A small network was trained on invented records. Each row is its activation on one of them, seen along a few directions.
Records have a field called GUK. Each example row is followed by its value.
Records without GUK are marked missing.
Other fields move the rows too, some of them a lot.
In the rows, zero is written as 500.
Random noise pushes rows far along 19 fixed directions. That doesn't count. These rows show it; they differ only by the noise:
[447 423 303 502 635 378 510 333 642 484 641 569 390 290 613 555 294 732
 437 455 522 441 625 510 425 697 312 531 427 469 447 493]
[510 593 429 515 587 664 418 367 405 413 614 441 476 416 358 528 486 602
 522 413 136 457 616 625 589 459 576 495 417 666 669 450]
[498 452 566 444 554 360 557 633 535 541 607 580 765 666 490 503 370 381
 414 600 739 406 434 546 579 622 614 326 490 556 517 639]
[342 473 480 572 414 647 401 531 400 501 501 449 606 560 559 445 573 461
 510 285 270 550 298 563 458 447 545 327 450 653 565 539]
[752 526 428 460 531 737 582 296 615 496 615 502 505 543 205 579 427 362
 504 659 140 536 588 180 416 572 402 288 500 175 496 398]
[491 446 348 619 423 366 579 669 621 435 496 235 572 607 401 476 391 441
 630 478 454 588 454 504 410 615 421 151 439 273 681 516]
[521 573 624 483 637 610 494 330 513 686 322 454 327 751 623 331 305 895
 460 717 542 485 515 539 436 526 442 286 431 537 524 489]
[347 255 641 359 649 436 526 602 526 582 435 588 600 511 598 395 438 440
 555 456 453 561 568 524 662 482 691 436 537 577 407 408]
[443 510 393 507 447 702 580 292 383 463 591 560 401 334 668 471 619 293
 445 350 398 466 484 478 365 625 379 487 647 410 728 484]
[584 530 446 547 550 756 470 348 466 448 371 673 504 871 467 286 538 700
 526 442 750 388 622 382 709 338 418 399 346 693 245 621]
[470 382 623 384 434 537 443 639 423 485 400 481 395 471 560 614 440 461
 478 497 641 498 644 434 540 665 643 516 683 431 463 545]
[529 475 586 543 560 371 499 582 318 470 203 241 599 466 258 591 598 464
 482 717 301 492 608 293 636 520 496 523 383 485 457 653]
[407 440 440 647 310 436 408 570 639 436 620 440 535 732 508 548 397 472
 570 349 363 570 409 675 289 578 494 308 517 354 492 305]
[695 380 442 432 523 546 626 684 531 259 670 565 637 660 343 370 211 563
 557 430 662 450 621 534 760 593 435 626 491 510 527 731]
[396 565 275 666 559 484 542 385 426 352 557 723 534 408 651 241 620 213
 468 490 475 445 573 697 602 540 521 624 626 639 651 717]
[539 451 634 517 386 589 649 350 474 469 343 531 356 535 635 488 630 498
 549 314 280 659 495 272 384 380 380 727 570 336 393 268]
[650 427 480 391 629 458 580 595 578 515 724 475 558 520 161 573 278 666
 431 653 578 399 602 566 484 382 387 496 505 397 534 434]
[463 529 386 509 337 692 423 395 488 451 342 712 501 715 339 657 587 456
 389 588 351 465 802 260 523 390 498 285 616 582 551 528]
[361 440 382 540 333 480 495 464 348 354 562 624 527 549 647 575 529 426
 348 341 564 362 635 656 418 595 407 582 692 588 775 472]
[529 639 501 559 426 464 462 391 338 402 416 619 525 569 625 700 476 728
 213 471 377 419 631 430 427 429 621 632 642 720 659 473]
[291 316 470 383 650 370 379 432 549 648 494 632 437 328 533 474 551 475
 532 512 446 468 723 638 594 459 543 570 474 647 425 301]

[472 494 537 395 583 381 477 646 588 652 537 647 452 312 554 407 409 652
 430 594 610 564 444 602 513 308 563 736 562 694 491 601]
nafe
[411 399 548 413 488 605 545 546 628 560 420 449 424 627 427 474 422 796
 652 355 434 614 523 453 520 318 342 355 331 546 453 397]
pelub
[346 406 553 491 717 813 534 401 334 507 467 456 411 397 426 370 532 574
 480 551 585 359 525 536 562 500 377 342 499 478 355 712]
luz
[503 480 559 566 613 249 607 477 585 420 574 552 736 689 271 521 285 606
 448 752 109 497 619 675 557 445 460 577 442 555 608 415]
luzez
[478 323 390 598 496 381 346 502 358 577 259 377 385 635 660 150 504 646
 538 556 724 437 509 661 515 558 232 670 441 544 438 520]
sal
[514 585 532 519 443 438 660 693 652 567 502 575 314 445 510 220 682 300
 743 471 798 698 363 679 530 174 479 748 583 441 457 555]
fipen
[501 449 559 479 417 490 395 587 572 646 435 482 510 605 603 368 442 389
 503 598 330 618 370 528 378 562 584 452 550 434 536 424]
buki
[475 528 527 532 438 465 526 529 582 355 558 500 620 626 577 615 483 401
 591 333 551 507 462 463 556 690 609 364 407 459 410 511]
gid
[515 532 411 559 410 409 450 422 573 532 453 502 358 484 410 372 566 574
 578 614 396 531 529 617 435 419 133 836 357 513 505 470]
dirar
[542 341 535 357 584 492 579 516 444 535 552 176 612 442 341 560 452 435
 616 449 429 418 579 441 586 722 413 287 299 362 699 354]
deze
[610 431 425 526 727 375 414 309 431 679 462 381 378 396 655 301 545 554
 468 595 657 380 542 557 408 555 481 560 481 385 415 210]
sal
[894 607 403 539 451 493 489 484 605 398 539 607 533 598 328 549 490 446
 468 545 511 526 625 199 545 404 611 688 529 382 291 436]
sif
[455 276 679 255 636 600 370 671 328 501 655 493 599 332 539 610 308 632
 345 407 648 332 452 567 581 677 607 629 541 604 372 587]
tul
[585 598 493 455 520 547 648 332 560 639 486 570 397 496 588 424 528 544
 443 633 504 544 390 416 303 415 273 507 550 382 650 410]
pelub
[328 347 480 575 335 633 687 570 607 324 361 512 628 734 414 491 606 339
 658 322 358 620 494 279 503 436 272 234 431 317 405 540]
tul
[252 382 760 295 432 511 331 681 673 835 321 683 458 710 629 568 370 521
 429 798 536 620 463 527 354 508 695 172 686 537 433 423]
tul
[525 575 557 444 371 709 309 356 544 384 738 649 542 509 324 823 383 510
 504 405  81 513 523 468 572 681 579 556 409 614 372 523]
missing
[616 544 503 433 358 376 371 674 542 620 505 391 383 414 410 550 431 646
 530 570 600 567 424 548 436 469 409 733 451 557 564 547]
luz
[526 365 437 597 399 564 332 675 458 413 272 283 484 666 457 320 605 350
 703 374 411 589 568 449 585 503 631 392 469 380 383 416]
fipen
[633 615 482 509 618 644 655 469 485 415 527 632 602 516 371 445 567 486
 448 551 656 443 460 315 651 335 464 532 440 552 328 776]
buki
[747 757 503 431 282 848 480 463 534 597 544 407 344 682 424 442 654 475
 650 329 583 558 404 403 436 329 526 378 396 501 692 369]
gid
[389 658 481 710 493 352 475 535 474 329 412 244 373 387 495 598 634 423
 670 379 550 499 634 624 579 640 702 449 390 462 470 589]
fipen
[688 533 381 591 390 481 618 612 665 347 520 581 664 783 544 418 383 569
 548 239 472 641 489 309 544 310 696 351 522 514 560 425]
fifem
[437 382 613 278 675 623 430 435 420 678 508 394 519 388 434 374 526 404
 613 598 491 394 529 570 719 714 419 466 242 606 509 563]
buki
[499 425 791 466 485 498 477 566 474 523 688 438 526 632 551 605 355 530
 470 463 548 475 291 713 315 599 610 518 631 302 364 283]
goru
[787 668 470 673 450 302 596 577 498 376 594 224 471 707 418 342 395 540
 639 541 541 528 443 792 458 482 513 629 496 320 762 332]
missing
[386 330 297 486 517 622 642 428 500 405 561 597 700 454 545 391 457 466
 456 338 328 483 460 367 543 542 222 362 426 564 653 654]
deze
[389 441 455 542 296 306 289 400 523 621 389 577 417 502 582 571 587 422
 445 580 453 482 569 513 375 654 319 710 449 537 425 449]
goru
[636 526 642 542 442 532 780 484 379 239 393 371 382 592 515 594 420 462
 498 512 597 454 774 384 536 718 520 572 712 196 653 538]
sal
[587 491 430 451 595 523 620 498 504 463 487 508 535 482 632 401 391 568
 458 438 598 475 598 395 590 554 595 412 527 539 658 553]
deze
[648 516 505 419 711 653 417 474 521 566 500 364 432 404 378 544 491 493
 503 641 519 442 609 338 477 532 730 218 538 290 390 344]
nafe
[423 426 667 403 466 514 423 530 403 739 447 371 469 534 620 367 556 303
 568 574 557 505 355 660 475 658 536 430 504 476 611 446]
sif
[258 626 662 722 445 513 572 589 305 422 473 160 580 565 417 537 620 416
 569 541 490 472 125 775 396 600 347 290 377 424 556 784]
missing
[630 565 253 624 546 270 560 656 682 311 441 345 497 380 614 522 512 558
 658 252 497 670 599 355 539 375 819 362 528 395 548 283]
dirar
[477 388 517 420 534 883 213 487 289 640 516 151 370 440 413 467 577 512
 558 435 486 380 343 548 368 665 419 232 391 368 410 402]
gid
[534 604 358 670 656 678 544 419 369 372 325 401 329 428 324 389 652 506
 498 665 574 413 715 426 543 338 510 351 623 357 464 661]
goru
[318 218 790 366 647 594 655 486 263 582 134 186 433 582 607 364 452 642
 611 538 313 554 553 463 583 616 374 299 494 382 658 402]
fifem
[728 559 339 436 445 650 262 577 395 481 527 359 373 276 480 471 463 470
 507 459 459 492 549 416 545 674 642 606 540 525 659 611]
pelub
[451 460 406 607 571 431 481 441 357 427 266 574 607 506 564 458 620 530
 356 540 419 451 621 351 591 373 541 556 551 640 415 567]
sif
[382 525 579 572 592 386 447 591 381 554 361 471 672 527 533 435 558 346
 357 745 351 466 461 603 496 478 746 392 618 585 596 569]
gim
[290 463 460 511 527 567 527 446 654 297 527 663 252 457 574 561 337 763
 608 409 405 570 779 693 544 520 450 553 612 518 463 468]
nafe
[426 500 504 522 362 338 437 607 484 507 391 402 447 361 425 709 655 410
 456 580 556 487 543 437 383 513 412 624 519 411 452 497]
dirar
[ 94 658 605 615 559 124 511 478 534 573 371 359 510 282 736 651 739 561
 615 367 438 571 370 732 511 473 607 484 225 780 524 460]
gim
[520 327 410 559 644 407 454 617 281 367 491 143 535 299 403 433 431 640
 516 428 293 443 540 648 517 532 449 617 492 442 637 406]
luz
[653 355 532 504 354 560 489 678 495 422 383 253 294 494 486 477 398 532
 623 446 604 601 526 356 419 647 429 580 625 136 392 488]
luzez
[564 435 445 647 643 608 504 514 424 340 484 293 436 504 417 226 411 578
 594 536  81 574 505 699 454 429 482 578 587 324 555 356]
gim
[553 419 448 509 674 358 770 360 563 386 649 737 696 638 506 456 413 576
 370 463 633 350 692 504 546 342 442 552 554 498 524 309]
luzez
[399 284 656 239 413 390 479 563 580 764 556 656 534 514 463 629 397 528
 398 585 259 590 518 557 359 346 434 601 642 546 667 164]
fifem

Here are new rows. What is GUK for each?
[304 272 541 488 515 259 633 641 655 554 733 438 627 306 504 634 281 316
 438 567 277 598 283 623 222 715 393 392 636 168 551 468]
fipen
[515 442 583 442 513 654 454 641 305 475 383 333 577 545 554 553 469 749
 391 343 620 432 420 371 528 429 603 375 494 611 488 557]
deze
[481 580 769 428 505 612 616 424 429 499 395 577 346 574 419 577 427 678
 425 696 379 506 645 535 519 440 433 712 584 543 523 586]
fipen
[293 653 507 541 508 463 778 425 851 302 623 791 495 579 500 661 398 540
 618 395 456 588 748 538 640 486 595 329 440 585 504 603]
gim
[476 532 543 348 490 462 611 426 586 512 556 747 597 578 383 579 574 336
 597 483 397 517 793 514 790 366 655 508 488 737 703 376]
sal
[366 384 428 502 487 564 457 216 357 467 548 864 634 399 657 661 604 359
 167 512 401 338 518 322 388 616 331 644 645 572 340 523]
missing
[656 422 528 453 592 420 326 499 277 538 448 136 447 298 579 382 534 452
 536 494 335 434 462 581 468 759 510 778 392 405 606 295]
gid
[534 477 708 463 337 518 401 426 404 640 368 456 476 708 631 704 641 512
 362 411 730 398 465 299 292 532 555 461 509 403 286 226]
fipen
[488 593 409 667 398 265 622 648 670 343 647 377 560 463 421 603 499 433
 586 402 686 515 389 572 426 574 391 533 364 351 423 629]
gim
[319 470 620 516 759 364 825 544 672 359 614 640 589 457 436 620 250 621
 379 683 477 474 611 588 475 485 516 378 616 355 443 633]
tul
[526 364 332 639 619 358 624 499 358 420 350 405 601 406 459 264 455 399
 377 753 236 491 556 463 481 556 275 627 603 376 672 669]
sal
[548 563 448 454 627 592 439 492 650 538 653 463 343 319 628 528 264 689
 538 360 505 560 531 496 502 631 813 287 515 501 496 508]
fifem
[357 448 502 423 441 153 640 629 772 533 566 726 658 586 395 625 408 494
 496 556 459 567 678 584 551 329 485 543 469 629 641 412]
pelub
[574 332 689 329 501 395 685 408 545 712 487 464 575 429 507 506 752 242
 636 328 663 524 421 213 535 446 359 651 285 349 276 207]
luzez
[509 672 496 514 409 534 230 585 664 571 708 619 319 556 587 570 374 597
 486 558 705 502 411 813 325 519 748 452 664 528 430 425]
dirar
[430 660 733 343 638 550 722 353 566 493 795 475 354 309 556 676 368 755
 586 340 466 489 472 762 487 552 473 605 388 569 711 375]
pelub
